Each row below holds a small network's activations on one input, seen along a few directions.
Each table varies a few parts of the input and shows all the possible inputs, shuffled.
Descriptions start from the smaller parts, as in this example, which fits no table here: ring(5) and (point or ring(9) or (values(2) and line(6))).
Shared parts are said once, and a part with two or three values counts as separate values.

Table:
row 1: [-49 -15 -47 -57  -6 -20 -21  -4  26 -38  17  16  95  -8  97 -15]
row 2: [ 58  25  56  43 -18  17  40  30  -7  38 -16   0 -99  11 -54  22]
row 3: [-61  38  32  -8  62  -9  -1 -11 103 -18 -71   2   4  12  14  48]
row 4: [-57  29  64 -16  75   8  22  15  41 -22   4  -6 -49  11  11 100]
row 5: [  53   50  -19   20  -42   10    9  -39   16   40  -55   18    1   22
   17 -112]
row 6: [  61  -11  -49  -15  -99   -4   -5   12  -25   18    2   28   49   -3
   17 -101]
row 7: [ 54 -29 -53  16 -57   3 -25  12 -89  22  62  18  19 -27 -42 -43]
row 8: [-58 -29 -46 -33  38  -9 -39   0 -46 -29  70   2  68 -36  36  40]
row 9: [ 52  40  25  41 -30  -6  13  11  46  46 -95   1 -50  19 -50 -34]
row 10: [-52  46 -18 -23  55   4  -5 -53  73 -21 -32  11  54  22  88 -27]
row 11: [-60 -72  33 -12  59   0  -5  10 -47 -45  62 -51 -23 -19 -29  98]
row 12: [  59  -74   23   44  -37    9   16   18  -90   10   51  -38  -68   -5
 -104   25]
Describe the family of inputs behind these rows. -> values(2) and ring(6)
The inputs of row 10 and row 1 match in every part but the ring(6) part. If row 5 is changed in the same way as row 10 into row 1, which row does it become? -> row 6

Table:
row 13: [-32  14 -27 -45 -11 -17 -13  12  51 -19 -18  26  68  -4  72 -13]
row 14: [-41 -28  24 -26  21 -10   1  39   5 -30  30  -6  -3 -14   2  84]
row 15: [ 88  35  16  51 -44  22  28  -1 -33  55 -11  11 -72  16 -49 -52]
row 16: [-50 -23  40   1  55 -10   0   5  31 -26 -19 -33 -23   0 -28  81]
row 17: [-40  27  47   2  72  16  19  -6  15 -11  13 -11 -48   8   9  69]
row 18: [ 84 -23  -6  17 -99  -4  10  47 -48  34   6  11 -26  -7 -53 -42]
row 19: [-49 -38  -3 -13  53   5 -14  -8 -47 -33  70 -21  11 -17   0  60]
row 20: [-41  19 -11 -18  22 -16 -14 -24  80 -17 -64   2  48  12  39 -18]
row 21: [ 76 -38 -34  32 -67  10  -4  -3 -96  29  47  -4 -11 -11 -52 -63]
row 22: [ 76 -15   9  48 -63  -1   8  11 -19  39 -43 -11 -47   5 -87 -46]
row 23: [-31  69  -2 -18  39   9   7 -36  63  -2 -33  24  23  20  76 -26]
row 24: [-41   2 -54 -31  20  -4 -29 -36  -2 -21  23  11  80  -9  69 -35]
Describe the family of inputs behind these rows. -> values(3) and line(4)
Change only the values(3) part in row 15. List by row number the other rows that result. -> row 17, row 23

Table:
row 25: [ 73 -17  55  35 -56  11  42  40 -38  30   1 -15 -98  11 -73  11]
row 26: [-25  94  -8  12 108  61  19 -96 -45  12  79  18 -24  21  89 -28]
row 27: [ 32  47 -29  22 -26  -8 -10 -33  54  33 -87  17  25  19   2 -89]
row 28: [-73   5  54 -42  54  -9  19  19  81 -44 -25 -11  -5  15  44  85]
row 29: [ 65 -29   5  26 -54   4   5  54 -84  29  55   7 -49 -23 -77  25]
row 30: [  17  -24  -70  -20  -57  -14  -28  -29  -12   -4   -6   10   87   -4
   36 -102]
row 31: [ 28  29 -60 -22 -67 -13 -21  16  13  21 -16  51  71 -13  44 -77]
row 32: [-89  -5   3 -51  58 -19 -22  34  34 -44  27   9  42 -22  46  99]
row 33: [-101  -58   -7  -45   69  -18  -25  -11   10  -67   35  -33   60  -17
   43   76]
row 34: [  51  -84   -6   31  -45    6    0   11 -107    4   67  -35  -33  -15
  -85   -2]
row 35: [-84  12  35  -4  95 -10 -10 -18  76 -32 -45 -21  -3   3  -1  83]
row 36: [  61   -9   38   67  -11   12   13    9  -43   42  -20  -27  -94    2
 -117    8]
row 37: [ 45  38 -10 -10 -67  -6  18   2  61  20 -67  29  21  24  48 -88]
Describe the family of inputs behind these rows. -> point or (values(3) and line(4))
Change only the values(3) part in row 37. List by row number the other rows that result. -> row 25, row 28
Change only the values(3) part in row 27. List by row number the other rows that result. -> row 35, row 36
